Each row below holds a small network's activations on one input, seen along a few directions.
Each table varies a few parts of the input and shows all the possible inputs, shuffled.
A made-up example of a description, with smaller parts first: ring(8) and (point or line(9) or (values(3) and line(6))).
Shared parts are said once, and a part with two or three values counts as separate values.
(in the rows, 128 means zero)

Other details of the inputs vary at random and push rows far along two fixed directions, the same in every table; ignore that.

Table:
r1: [106  94  55 126 230 104  73 123 142  86 117 171]
r2: [142 133 104 121 138 102 121 114 119 132 158 145]
r3: [130 118 136 130 109 123 144 117 116 116 114 130]
r4: [117 105 182 139 134 161  90 151 147 203  93  99]
r5: [109 120 151 141 169 160  73 160 164 190 112 104]
r6: [143 149  57 112 140  84 160 102 107  47 175 165]
r7: [111  94 174 139 141 158  93 145 145 182  79 108]
r8: [109 120 190 146 110 180 123 159 153 168  79  87]
r9: [145 131  90 115 112  87 167  94  97  68 150 159]
r10: [159 196 164 123  43 140 187 138 120 153 191  90]
r11: [153 184 175 125  30 147 204 134 117 130 164  89]
r12: [153 185 172 125  34 146 200 136 116 134 167  89]
r13: [ 99 104 183 148 140 182  98 164 161 175  66  91]
r14: [110  73  65 126 217  94  77 110 126  88 100 179]
r15: [163 177 162 123  58 124 164 125 114 175 186 103]
r16: [139 131 128 123 123 117 128 121 122 143 145 132]
r17: [134 147 100 124 144 115 125 128 131 119 162 135]
r18: [139 155 130 124  99 129 161 129 123 112 151 119]
r19: [107  73  88 129 200 108  84 114 129 100  87 165]
r20: [133 126  73 113 106  83 167  83  88  33 135 179]
r21: [ 89  86  77 131 189 123  95 120 135  56  68 172]
r22: [164 161  79 108 103  74 170  91  93  85 199 159]
r23: [105 113 177 143 149 178  85 167 163 194  89  90]
r24: [112  95 161 138 153 152  85 145 145 182  86 113]
Each input here is: values(2) and (point or line(11)).
Q: Changing only the values(2) part turns r8 into r3. The same change can be made to r23. Which row results?
A: r4
Q: Change only the values(2) part in r6. List by row number the other rows that result.
A: r24

Table:
r25: [107 125  84 122 170 124  96 114 136  92 118 154]
r26: [123 106 146 138 143 130 106 123 134 172  98 123]
r27: [131 123 142 131 131 131  89 132 124 172 132 143]
r28: [145 164 162 125  82 143 182 144 128 121 138 100]
r29: [117  97 177 143 107 152 135 130 140 154  70 115]
r30: [125 116 146 134 135 139  82 136 128 178 115 136]
r31: [114 131  81 120 176 118  83 116 143 111 143 161]
r32: [144 138 165 123  79 146 191 134 116 126 140  98]
r33: [115 132 131 148 153 148  94 155 154 161 129 110]
r34: [ 97 123 172 138 115 183 110 147 156 147  77 106]
r35: [170 175 129 116  34  91 224  87  86  94 178 131]
r36: [153 140 167 127  80 125 171 123 114 141 150  93]
r37: [119  89  99 132 163 103 121 102 122  96  93 162]
r38: [106 142 185 136 101 185 110 150 154 178  95  88]
r39: [115 107 175 140 109 164 102 144 129 171  74 113]
r40: [102 117  90 125 163 130 107 115 137  76 103 157]
r41: [143 131  87 117 101  95 158  96  89  60 137 170]
r42: [ 94 102  95 121 159 117  94 121 126  97  92 159]
r43: [121 101  94 128 169 111  80 116 116 123 109 164]
r44: [156 152 133 124  92 101 156 106 112 151 170 135]
r45: [103 114  91 118 171 108  73 124 131 128 126 165]
r46: [123  91 158 139 158 138  99 138 141 165 100 101]
r47: [105 131 162 127 112 151  93 146 138 183 107 110]
r48: [130 104 178 140 140 148 100 146 145 194 111  87]
r49: [154 135  74 109 144  90 160 107 105  89 182 145]
r50: [159 152 156 118  95 136 158 141 128 177 185 101]
r51: [158 159  74 111 147  88 147 121 123  88 187 154]
r52: [156 173 153 122  95 136 157 148 135 157 165  98]
r53: [121 135  86 110  94  98 164 103 103  45 133 169]
r54: [127 101 113 125 175 129 113 134 131 138 125 123]
r55: [101 121 137 124 122 139 104 134 129 140  98 128]
r56: [118 109  98 127 180 120 126 134 137  73 102 150]
r57: [117  87 127 129 159 139 138 134 131 102  99 131]
r58: [125 100 115 125 173 130 118 133 130 132 120 123]
r59: [158 137 141 124 108 110 147 120 119 146 169 110]
r60: [107 122 116 120 152 120  76 132 136 152 132 153]
r61: [131 134 170 134 150 160  94 171 167 202 126  98]
r62: [118 120 147 133 157 150 117 154 149 137  94 111]
r63: [ 97 109 118 123 134 130 107 127 128 109  90 145]
r64: [148 150 132 122  75 119 153 113  96 123 144 134]
r65: [131 160 127 140 101 135 157 136 127 114 150 110]
r66: [100 102  49 120 186 107 111 100 131  22 103 192]
r67: [122  76 109 131 169 107 126 114 127  74 100 147]
r68: [138 168 119 136  96 127 162 132 123 111 164 112]
r69: [127 112  40 117 221  84 103 117 130  59 133 175]
r70: [ 97 121 191 133  81 174 120 153 141 168  75  99]
r71: [128 166 154 117  61 134 147 129 115 152 145 111]
r72: [151 144  80 115 117  85 135  97  91  92 169 172]
r73: [143 153 140 123  94 131 187 135 125  84 135 122]
r74: [131 157 129 140  87 136 177 133 124  87 145 118]
r75: [142 139 166 129  44 145 173 125 107 119 114 123]
r76: [121 120 191 140  91 170 109 147 128 190  83  99]
r77: [144 176 146 139  86 140 148 147 137 159 179 100]
r78: [126 149  77 107 110  88 145 101  99  74 155 163]
r79: [126 132 168 136 147 162 102 167 159 187 107  90]
r80: [108 117  84 142 176 122 113 131 136  81 117 145]
r81: [156 136  74 109 146  89 157 109 107  94 188 148]
r82: [159 141 135 122 100 105 163 113 110 126 167 110]
r83: [118  90 100 133 174 104 106 106 125 116  94 156]
r84: [132 165 153 143  74 149 174 142 128 118 144  98]
r85: [134 102  83 119 193 107 105 126 131 124 151 149]
r86: [123  96  96 132 180 100  95 107 127 132 111 157]
r87: [121 104 147 139 141 131 109 122 133 166  92 123]
r88: [152 167 128 119 105 121 169 134 123 113 158 114]
r89: [119 127 173 137 142 166 114 164 154 169  93  91]
r90: [109 131 110 126 158 139  88 126 146 131 121 136]
r91: [127 106 118 133 161 110  99 114 131 156 117 145]
r92: [104 112 117 149 150 144 126 142 144  89  99 133]
r93: [162 146 164 126  89 121 152 129 124 170 176  98]
r94: [144 133 141 128  77 114 182 104 110 108 126 133]
r95: [126  86 102 129 177 101 116 112 123  92 114 142]
r96: [133 162  73 112 124 103 142  98 116  71 167 156]
r97: [108 124  86 124 181 125  77 120 146 116 127 155]
r98: [129 107 121 133 165 110  93 117 136 165 129 152]
r99: [110 132 159 153 136 168 100 163 157 178 109  89]
r100: [117  95 124 132 131 133 112 123 118 106  81 151]
r101: [121  93 185 142 130 154 119 144 142 164  87  90]
r102: [122 107 169 133 134 162 132 150 137 165 103  92]
r103: [123 140 127 144 148 140  99 153 154 160 152 120]
r104: [163 211 117 106  49 110 183 105 112 110 226 135]
r105: [123  84 134 134 155 122 125 123 130 106  99 127]
r106: [170 171 127 108  52 108 234 108  88  80 193 117]
r107: [128 171 156 123  66 154 161 126 128 125 139 107]
r108: [161 139 143 123 110 109 142 124 124 155 182 117]
r109: [102 113  90 118 170 109  76 122 129 124 120 162]
r110: [116 139 153 150 131 161 105 160 154 175 123  93]
r111: [149 142 130 117 103 124 178 123 109 118 160 111]
r112: [117 106 150 137 138 147  83 137 127 171  88 126]
Q: What do these inputs look like to the network?
A: ring(8) and line(11)
Q: Changing only the line(11) part turns r74 into r65. The same change can be made to r105. Which row results?
A: r36
Q: Changing only the line(11) part turns r111 into r81. The same change can be made to r76. Which row results?
A: r72
Q: Change only the ring(8) part in r96. List by row number the other rows that result.
A: r26, r54, r69, r71, r82, r99, r112
Q: Start at r61 and move only the line(11) part, one step at a time. The first step leads to r51. Which rows follow, in order?
A: r52, r79, r69, r88, r89, r62, r28, r56, r73

Table:
r113: [129 145 163 119 121 159 131 159 150 169 141  95]
r114: [127 113  92 132 178 113 114 123 139  95 130 146]
r115: [121  91  72 112 177  92 126 102 111  58 108 172]
r116: [ 89  98 130 142 187 147  72 135 160 147  82 128]
r117: [141 180 127 132  67 124 169 127 115 114 165 114]
r118: [113 103  69 114 167  97 110  96 119  64 113 186]
r119: [143 150 188 137  91 149 115 146 138 216 128 103]
r120: [117 155 182 126  90 168 125 150 149 185 118  85]
r121: [112 103  99 122 153 116 112 110 124  90 102 163]
r122: [113 102  67 124 164  98 110  99 117  60 112 186]
r123: [148 132 187 138 103 141 126 133 134 225 139  85]
r124: [110  73 131 128 182 129  50 136 132 184 106 135]
r125: [121  92  73 107 178  92 126 100 112  60 109 173]
r126: [124 120 174 138  93 154 141 140 126 150  96 104]
r127: [130 114 176 141  98 149 149 145 121 148  93  96]
r128: [110  77 153 132 167 143  52 144 135 202 101 122]
r129: [ 99 107 142 124 185 169  70 164 160 172  95 114]
r130: [141 161 142 118  54 126 176 109 108 108 148 133]
r131: [164 165  98 118 102  84 152 103 104 115 180 160]
r132: [122 127 194 142  76 168 139 146 132 170  93  94]
r133: [149 167 123 123  98 125 169 140 123 114 180 115]
r134: [ 89 102 152 139 174 159  73 142 165 169  79 115]
r135: [143  97  61 128 193  74 105  91 114 108 151 172]
r136: [147 152 145 113  63 122 187 112 103 106 145 122]
r137: [156 164 128 137  99 121 172 133 123 110 175 113]
r138: [140 181 130 115  70 125 169 121 119 117 168 116]
r139: [119 128 175 124  90 156 133 132 133 156 101 112]
r140: [117  97 101 113 160 112 120 111 121  90 101 157]
r141: [116 104 151 140 177 139  56 146 154 204  89 130]
r142: [119 121 100 122 159 113 121 115 141 103 130 141]
r143: [ 96  91 127 146 187 145  76 141 163 144  83 124]
r144: [122 132  88 125 164 126 114 139 128 102 143 143]
r145: [115 149 188 145  89 167 131 144 148 180 116  84]
r146: [117 150 159 134 101 157 123 146 143 162 120  98]
r147: [158 168 137 132  80 123 180 126 122 114 173 111]
r148: [150 167 122 129  97 124 169 142 122 113 179 115]
r149: [149 134 112 106  99 100 187 104  95  75 144 138]
r150: [ 96 109 139 142 174 167  66 163 156 164  85 113]
r151: [119 120  97 139 155 114 121 120 137  98 128 140]
r152: [118  96  66 133 168  93 118 105 111  55 109 179]
r153: [141 177 122 104  89 128 158 127 119 116 171 121]
r154: [145 169 136 122  74 121 180 116 125 115 169 112]
r155: [138 170  92 123  97 105 161 113 112  83 168 139]
r156: [159 171 137 130  87 125 180 132 123 115 180 108]
r157: [143 157 142 122  56 125 179 111 106 106 146 129]
r158: [119 110  58 140 182  91 114 110 131  64 131 164]
r159: [163 173 128 117  89  97 151 113 111 148 177 138]
r160: [ 95 109 140 136 175 168  66 161 158 165  86 114]
r161: [120 130 194 144  72 170 135 145 134 171  94  97]
r162: [148 130 187 142 100 145 127 134 134 222 137  87]
r163: [109  98 151 140 191 160  79 159 169 167  94 108]
r164: [142 175 119 127  85 128 158 135 114 111 167 119]
r165: [111  74 131 127 183 127  50 136 132 184 107 135]
r166: [145 109  98 130 166  92 112 103 120 142 149 146]
r167: [128 111  66 116 196  94 114 109 135  71 140 166]
r168: [129 149 183 127 106 172 133 168 153 186 137  81]
r169: [149 134 110 118  97  99 187 108  93  72 142 138]
r170: [119  94  70 120 173  94 122 102 112  57 109 175]
r171: [145 170  93 105 111 115 164 124 112  90 185 138]
r172: [ 92  85 155 156 152 163  73 146 149 157  56 128]
r173: [142 146 165 133 107 134 113 138 135 197 132 117]
r174: [132 125 101 119 174 116 122 127 141 104 145 139]
r175: [134 106 102 111 153  93  95 113 107 141 154 150]
r176: [125 153 178 130 100 178 128 167 144 184 132  84]
r177: [116  97  70 116 171  95 118  99 115  60 110 179]
r178: [100  74 135 149 173 144  85 141 139 133  58 133]
r179: [122  91  69 124 175  92 127 105 108  55 107 172]
r180: [136 168 127 141  81 119 168 117 118 108 160 120]
r181: [121 153 159 122 107 163 121 152 141 164 128  99]
r182: [149 148 144 117  66 120 192 115 100 103 143 119]
r183: [156 157 101 134 109 102 171 117 116  82 174 134]
r184: [122 120  85 122 182 118 112 138 139 100 143 145]
r185: [ 90  97 127 153 184 146  72 138 157 143  81 127]
r186: [149 134 111 112  98 100 187 106  94  73 143 138]
r187: [157 145 131 107  83  99 145 112  94 150 188 128]
r188: [115  99  98 126 155 114 117 113 121  87 101 159]
r189: [126 153 176 142  98 177 128 172 141 182 130  82]
r190: [121  91 103 110 167 109 129 113 117  88  99 150]
r191: [169 147 100 119 113  78 161  91 101 127 191 141]
r192: [153 162 132 121  95 121 172 121 126 112 170 117]
r193: [118 133 193 145  69 171 131 144 135 172  95 100]
r194: [158 172 137 125  88 125 181 130 124 116 182 109]
r195: [102  71 136 147 176 143  89 143 137 132  57 130]
r196: [ 95  78 138 128 175 147  79 133 146 140  62 138]
r197: [121 130 193 149  71 169 135 147 133 171  93  96]
Q: Changing only one part turns r146 into r138. The same change can be made to r166. Which row results?
A: r191
Q: Changing only one part turns r113 into r148. The same change can be made to r142. Which row results?
A: r158
Q: Changing only one part turns r157 into r121. The same change can be made to r160. Which row results?
A: r181
Q: What do these inputs look like to the network?
A: line(5) and (values(3) or line(6) or ring(8))
Q: Start at r155 and move only the ring(8) part, one step at a time. The first step leads to r150. Which rows follow, in order?
A: r144, r133, r156, r147, r151, r185
Q: Change only the values(3) part in r166. List by row number the other rows that result.
A: r165, r173
Q: Change only the line(5) part in r116. List by row number the other rows that result.
A: r134, r145, r180, r185
Q: Change only the values(3) part in r119. List by row number the other rows that result.
A: r124, r162
Q: Change only the line(6) part in r169. List by row number the other rows that result.
A: r126, r132, r161, r179, r193
Q: Change only the line(5) part in r126. List by row number the other rows that result.
A: r136, r140, r170, r178
